A small network was shown many inputs. Here are its activations along a few directions, one row for each input.
In each table, some parts of the input vary, and every possible input appears once, in random order.
A made-up example of a description, with smaller parts first: one of 5 places around a ring, together with either a single point or one of 9 places along a line or (one of 3 separate values, together with one of 4 places along a line).
Shared parts are said once, and a part with two or three values counts as separate values.
(in the rows, 128 means zero)

Other details of the inputs shift rows strongly along two fixed directions, in all tables alike. That doesn't count.

A family of inputs:
row 1: [109 101 124  74 163  93 114 148 158 130  98 136  96 106 113]
row 2: [139  91 172 131 122 177 115 133 130 124 145 169  49 151 117]
row 3: [125 205 113 213  78 180 134 110 122 132 147  89 101 132 121]
row 4: [168 107 183 144 114 142  96 117 160 145 114 152  56  97 111]
row 5: [176  91 196 133 116 174 125 126 108 139 136 165  93 135  97]
row 6: [ 88 168  66 129  86 101 140 113 116 122 136 115 184 171 149]
row 7: [113  97 127  78 178  94 135 152 146 138  89 138 111  98 120]
row 8: [136 118 133 145 117 171 138 132 129 111 150 145  94 154 121]
row 9: [146  93 174 127 104 164 120 134 145 136 133 180  54 152 108]
row 10: [102 136  95  87 146  80 110 126 141 131 108 119 154 103 125]
row 11: [105 164  86 147  99 115 155 120  92 118 130 103 199 170 138]
row 12: [171  82 180 136 115 167 102 112 129 126 148 166  68 136 132]
row 13: [133 174 148 191  96 176 100 109 125 144 141 124  75 121 117]
row 14: [129 197 113 225  81 151 105 101 131 137 136 104 112 136 146]
row 15: [143  75 143  67 161 121 129 152 115 111 139 147 151 114 128]
row 16: [159 177 124 222  65 160 139 121 112 126 159 123 151 165 152]
row 17: [113 100 132  63 153  96 115 134 146 129 104 125 105  93 113]
row 18: [128  95 146  75 171 100 132 142 121 124  99 112 123  92 104]
row 19: [125  97 137  69 174 104 131 159 129 115 116 108 125  80 121]
row 20: [153 115 178 142 143 161 125 164 143 133 125 134  54 102 105]
row 21: [181 101 193 152 136 141 114 127 134 140 109 137  79  95 101]
row 22: [ 99 132 100  90 153  85 142 133 127 136  97 111 154 100 132]
row 23: [116 135 102  97 165  91 127 151 124 119 121 102 169  91 131]
row 24: [139 139 116 143 143  99 126 141 134 119 122 102 153  99 142]
row 25: [116  94 112  72 189 111 126 152 147 110 114 115 105  95 116]
row 26: [128  95 120  66 184 113 115 135 136 114 122 117 126  77 115]
row 27: [ 95 168  68 151 115 111 155 151 114 104 140 112 192 170 155]
row 28: [154 175 127 225  55 157 142  99 117 152 139 146 141 170 150]
row 29: [138 118 154 137  97 157 146 120 115 144 131 156 111 144 126]
row 30: [100 191  78 160 117  97 139 117 120 147 112 107 180 121 139]
row 31: [145  84 125  83 179 104 113 131 147 110 116 115 121  78 129]
row 32: [ 96 126 164 112 143 127 144 109 163 155 165 113 188 164 146]
row 33: [121 172 140 195 102 174 111 127 137 141 133 123  55 138 118]
row 34: [127 206 126 231  86 155 140 129 121 147 120 105 105 154 111]
row 35: [101 123 103 105 121 127 127 119 109 111 144 125 141 152 144]
row 36: [170  92 175 126 119 191 121 119 121 123 159 161  78 125 108]
row 37: [140 150 149 179  80 186 112 104 110 135 163 151  94 159 128]
row 38: [108 107 100  95 152  97 147 147 114 110 112 130 174 157 129]
row 39: [108 123 105 123 125 118 150 138 125 132 116 152 150 157 139]
row 40: [121 155  58 150 111 109 140 109 116 103 148 104 202 159 165]
row 41: [162  60 148  79 159 101 128 133 118 117 113 146 155 127 127]
row 42: [108 190  86 163 123  96 136 121 107 134 115  89 187 127 124]
row 43: [127 101  94  86 129  78 120 118 137 119 122 141 173 144 152]
row 44: [106  97 128  64 171 112 108 134 131 118 114 114 102  91 123]
row 45: [167  92 188 130 110 173 128 121 121 154 132 183  87 128 112]
row 46: [113 109 103  82 142 106 148 149 108 101 137 118 180 133 144]
row 47: [111 180  74 169 117  78 139 113 131 139 103 103 188 121 155]
row 48: [107 106  86  74 145 115 144 128 113  96 142 115 169 135 140]
row 49: [159  93 177 113 104 162 108 118 133 143 140 178  79 135 108]
row 50: [ 76 203 126 148 145 105 141 102 173 155 144  72 205 146 152]
Each input here is: one of 2 separate values, together with either a single point or (one of 4 places along a line, together with one of 6 places around a ring).
The inputs of row 15 and row 23 match in every part but the choice among 2 separate values. If row 41 is changed in the same way as row 15 into row 23, which row does it become?
Answer: row 21
The inputs of row 30 and row 45 match in every part but the choice among 2 separate values. If row 26 is changed in the same way as row 30 into row 45, which row does it become?
Answer: row 36
Which other rows does row 6 become when the choice among 2 separate values takes its other values? List them by row number.
Answer: row 17
A walk changes only the place on the ring of 6. It starts at row 12 and steps to row 43. List the rest of the walk in order.
Answer: row 28, row 41, row 16, row 40
A walk changes only the place on the line of 4. It starts at row 2 and steps to row 35. List the rest of the walk in order.
Answer: row 37, row 12

A family of inputs:
row 51: [106  88 105  51 167  92 126 135 127 106 127 123 166 122 137]
row 52: [166 132 168 182  86 174 122 117 126 133 147 146  93 144 124]
row 53: [119 152 117 141 123 109 142 116 129 140 136 109 191 144 144]
row 54: [158  78 172 101 139 146 120 139 123 129 121 156  76 112 105]
row 55: [144  81 171 100 142 149 123 145 137 131 123 156  69 119 107]
row 56: [113 202  68 202  74 122 138 106 117 130 140 110 184 172 156]
row 57: [109 207 101 203  82 123 147 105 122 150 137 105 203 171 155]
row 58: [140  80 171  98 139 146 119 135 141 133 125 164  69 122 114]
row 59: [114  88  99  55 167  81 124 131 126 114 119 132 169 119 140]
row 60: [147 159 169 188 108 168 115 120 141 149 129 121  69 116 109]
row 61: [147  82 170  96 139 152 122 139 128 128 122 153  71 114 103]
row 62: [ 99 145  82 111 128 105 131 119 124 120 131 117 171 145 144]
row 63: [105 108 105  70 186  76 118 138 142 121 102 107 151  89 127]
row 64: [111 144 114 121 129  95 147 118 128 138 125 116 195 142 137]
row 65: [163 136 160 185  87 170 128 126 122 138 131 147  81 140 114]
row 66: [110 202  74 199  82 135 145 112 103 124 150  97 183 166 152]
row 67: [101 204  74 193  82 142 147 112 108 123 151  95 177 168 148]
row 68: [100 220  72 203  91 119 133 115 124 139 126  85 163 134 140]
row 69: [158 141 163 180  93 180 127 126 113 135 143 145  83 137 113]
row 70: [102 160  94 128 149  92 131 133 138 123 114  91 155 114 136]
row 71: [105  89 103  59 176  94 136 144 132 108 127 122 165 122 141]
row 72: [105 109 108  69 189  74 121 142 146 119 102 103 147  93 130]
row 73: [152 161 163 184  97 168 120 127 135 147 127 126  68 106 111]
row 74: [117  85 106  56 167  86 125 135 121 106 126 126 172 120 139]
row 75: [100 157  88 126 146  92 125 126 132 128 113  97 161 108 133]
row 76: [148 145 162 174  94 185 129 125 119 134 144 141  78 140 111]
row 77: [154  77 172  99 136 144 116 130 127 131 122 163  76 114 112]
row 78: [151 159 163 185  99 167 119 125 135 148 128 126  68 106 111]
row 79: [102  88 104  54 170  88 128 140 135 108 128 125 167 128 142]
row 80: [123  87 100  65 173  82 134 147 122 105 112 130 171 114 136]
row 81: [168 133 165 185  93 179 130 121 123 133 147 143  91 139 123]
row 82: [143  81 171  94 136 150 117 129 133 131 124 160  71 116 110]
row 83: [145  80 174  96 142 150 116 131 146 133 134 162  76 123 117]
row 84: [146  83 174 101 147 155 125 146 135 126 131 157  75 118 109]
row 85: [110 139  79 124 123  90 134 124 121 120 116 124 176 143 148]
What is each input in this table made of?
Answer: either one of 3 separate values or one of 8 places along a line or (one of 4 places along a line, together with one of 6 places around a ring)
Which other rows does row 71 become when the place on the ring of 6 takes its other values? List them by row number.
Answer: row 55, row 58, row 79, row 83, row 84
